Each row below holds a small network's activations on one input, seen along a few directions.
In each table, some parts of the input vary, and every possible input appears once, in random order.
Descriptions start from the smaller parts, as in this example, which fits no table here: one of 4 places along a line, together with either a single point or one of 9 places along a line or (one of 3 separate values, together with one of 5 places around a ring).
Shared parts are said once, and a part with two or three values counts as separate values.
(in the rows, 128 means zero)

Other details of the inputs vary at random and push rows far along three fixed directions, the same in every table; ignore that.

Table:
r1: [176  91 153 102 152 208 237 143 131 112  32 144]
r2: [ 63 131 117  94 143 129  97 129 133 187 140 116]
r3: [ 71  97  84 100 119 143  87 150 125 145 146 110]
r4: [ 58 101 111  96 103 120 118 173 132 137 140 132]
r5: [194 191 174 248 117  85 115  41  80  16 125 152]
r6: [175  93 161 103 179 201 235 121 125 130  36 138]
r7: [170  93 124  79 138 232 229  89 158 116  23 110]
r8: [ 77 113  82  87 110 123 102 143 145 164 148 137]
r9: [ 80 157  74 194  83  83 116  62  75  66  77 227]
r10: [ 71 123 138 108 164 119  96 147 130 187 137 131]
r11: [193 134 150 139  78 111 122 154 158  72 190  56]
r12: [215 170 176 134 131  90 112 125 179 139 196  76]
r13: [ 81 186  75 194 123  91  92  19  74 115  74 216]
r14: [ 91 112 121 108 154 103 120 173 118 174 155 161]
r15: [210 151 178 150 136 108  98 131 155 124 191  51]
r16: [205 159 157 133 114 119 100 112 160 123 194  34]
r17: [ 84  93 115 125 133 129 107 201 103 141 149 143]
r18: [ 90 109 113 108 127 109 121 193 123 157 151 168]
Each input here is: one of 3 separate values, together with one of 6 places around a ring.
The inputs of r3 and r8 match in every part but the choice among 3 separate values. If r15 is changed in the same way as r3 into r8, which row does it become?
Answer: r12
Change only the choice among 3 separate values in r16. List by row number the other rows that result.
Answer: r2, r13

Table:
r19: [199 161 164 149  94 115 144 109 149  78 151  98]
r20: [ 74 140 132 145 110  80  72 142 116 118 182 135]
r21: [125 162 141 160  94  72  90 119 129  93 180 128]
r22: [108 148 145 135 100  89  88 148 134 112 190 117]
r23: [ 69 113 102  73 142 120  76 164 153 213 182  96]
r24: [118 156 131 160  95  82  85 122 119 102 171 135]
r25: [138 146 116 171 119 129 133  85  93  86  88 160]
r26: [ 69 100  94 116 142 145 151 131 100 141  77 176]
r27: [103 166 102 166 127 111  91  63 109 127 119 146]
r28: [193 102 130 108 136 180 199 128 149 124  75 118]
r29: [102 148 102 145 138 128 114  63 106 132  86 156]
r30: [242 117 149 125 136 184 219 104 147  90  71  93]
r31: [ 50  87  72 110 152 149 124 155  94 166  77 184]
r32: [ 61  89  88 115 147 157 133 146  89 154  79 172]
r33: [159 135 159 126 167 124 139 136 131 155 141 136]
r34: [158 121 157 110 120 136 137 157 160 122 159  90]
r35: [137 125 138  85 140 135 112 138 162 176 155  75]
r36: [128 100 122  89 128 130 135 178 149 160 157 103]
r37: [147 158 140 186 113 113 117  76 109  62 110 154]
r38: [141 116 137 100 118 130 134 165 158 140 155 106]
r39: [119  95 110  98 146 177 179 140 128 143  66 152]
r40: [169 126 161 114 115 139 145 150 154 116 157  84]
r41: [131 161 149 191 157 107 124  78  86 113  86 168]
r42: [131  98 134  96 135 138 131 175 147 150 158  93]
Describe the family of inputs behind these rows.
Answer: either one of 2 separate values or one of 4 places along a line or (one of 3 separate values, together with one of 6 places around a ring)
What sort of input is r27?
Answer: one of 4 places along a line

Table:
r43: [169 153 131 129 137 128 131  81 148 150 131  83]
r44: [175 157 129 142 101 119 131 116 157 101 136 107]
r45: [157 157 144 114 136 131 126  79 154 153 132  89]
r46: [156 141 144 132 147 147 122  88 139 135 127  72]
r47: [188 151 159 153 104  99 161 118 143  90 137 104]
r48: [178 140 147 139 115 128 142 120 131  86 159 104]
r49: [ 40 148 122 136  96  33  34 192 126 158 248 126]
r50: [ 91 137  79 180 122 108 123  65  85  85  69 208]
r51: [110  81  97  77 151 166 178 172 138 172 113 133]
r52: [176 148 131 136 103 131 123 121 140  96 136 100]
r53: [118  83 137  96 194 174 149 182 123 188  99 131]
r54: [168 153 151 130  95 124 130 106 163 103 146 122]
r55: [104  67 110  85 143 191 147 174 135 164  98 116]
r56: [185 148 137 150  93 119 133 110 155  98 147 112]
r57: [ 92 128  79 176 125 122 116  68  66  79  65 204]
r58: [ 57 135 136 127 145  52  17 205 118 189 248 132]
r59: [129  91 120  91 186 157 161 177 135 204 103 146]
r60: [158 163 143 122 101 123 126 111 163 105 138 116]
r61: [162 152 158 125 113 123 148 109 153  96 155 123]
r62: [ 98  68 128  87 151 167 166 186 119 164  92 111]
r63: [180 144 153 146 109 122 146 128 125  94 145 101]
r64: [ 68 151 110 170 118  98 135  71  75  95  57 219]
r65: [120  72  93  78 135 181 152 174 129 173 103 126]
r66: [185 139 160 145 107 111 150 126 123  89 139  99]
r67: [ 51 124  97 180 139 139 120  79  58  85  66 205]
r68: [ 45 129  99 186 135 130 118  92  51  95  55 204]
r69: [103  92 119  68 144 162 177 173 141 179 100 137]
r70: [ 13 138 111 109 102  41  12 172 135 156 240 152]
r71: [167 123 153 142 120 137 125 118 142  80 140  94]
r72: [113  93  95  73 169 176 144 132 128 207  99  95]
r73: [154 142 147 143 112 140 115 125 145  90 131  92]
r74: [183 150 176 130 151 119 138 126 152 137 143 131]
The inputs of r59 and r74 match in every part but one. If r44 is changed in the same way as r59 into r74, which row does it become?
Answer: r60
Describe the family of inputs behind these rows.
Answer: one of 4 places along a line, together with either one of 2 separate values or one of 6 places along a line
Change only the choice among 2 separate values in r45. List by row number the other rows that result.
Answer: r74

Table:
r75: [131 144 159 105 113  80  69 172 170 161 233  57]
r76: [111 105 107 108 132 144 143 150 123 142 109 139]
r77: [199 127 148 139 130 158 182 109 136  96  91 117]
r78: [119 101 114  87 150 153 134 148 142 172 123 121]
r79: [122 105 123  89 150 150 140 156 149 176 126 110]
r80: [136 150 158 111 118  91  77 164 166 155 228  73]
r81: [123 161 129 174 100  88  97 100 113  83 147 149]
r82: [125 162 134 175 100  85 100 101 114  82 149 149]
r83: [177 151 162 139 103 120 134 114 150  86 155  95]
r84: [125 102 116  89 150 150 142 143 137 174 120 107]
r85: [182 149 163 141 104 111 138 125 151  90 160 101]
r86: [ 53 119  97 138 130 114 114 127  90 131 102 190]
r87: [130 102 118  91 156 156 148 144 140 172 119 108]
r88: [130 163 133 176  96  90  97  95 116  78 149 141]
r89: [119 105 121  86 146 150 133 157 149 175 123 115]
r90: [185 130 139 133 120 156 176 104 138  93  94 115]
r91: [124 103 116 113 139 150 146 149 124 143 108 134]
r92: [ 59 117  97 144 136 115 108 130  84 134 102 189]
r93: [119 111 118  94 152 151 141 148 135 177 123 113]
r94: [128 142 119 164 118 121 142  90 101  88  88 173]
r95: [ 59 118  91 144 135 119 103 128  85 133 100 184]
r96: [132 144 124 170 122 129 133  84  99  84  88 159]
r97: [195 127 149 137 128 167 181 101 137  92  87 110]
r98: [113 109 115  89 147 152 131 151 138 177 123 125]
r99: [127 102 118  90 154 155 143 148 144 171 125 113]
r100: [188 127 149 135 131 168 182 100 133  92  81 117]
r101: [ 67 165 126 151 110  58  37 126 113 143 202 130]
r102: [ 55 129  93 143 145 116 101 109  93 152  96 175]
r103: [127 143 132 166 125 122 138  92 100  87  93 168]
r104: [106 127 133 114 110 107  96 160 144 135 182 105]
r105: [205 152 178 146 109 117 143 124 154  84 161  89]
r106: [126 103 117 112 138 154 147 146 126 141 108 127]
Describe the family of inputs behind these rows.
Answer: either (one of 3 separate values, together with one of 4 places along a line) or (one of 2 separate values, together with one of 10 places along a line)
Change only the place on the line of 4 in r102. List by row number the other rows that result.
Answer: r75, r79, r89
Change only the choice among 2 separate values in r97. List by row number the other rows that result.
Answer: r104
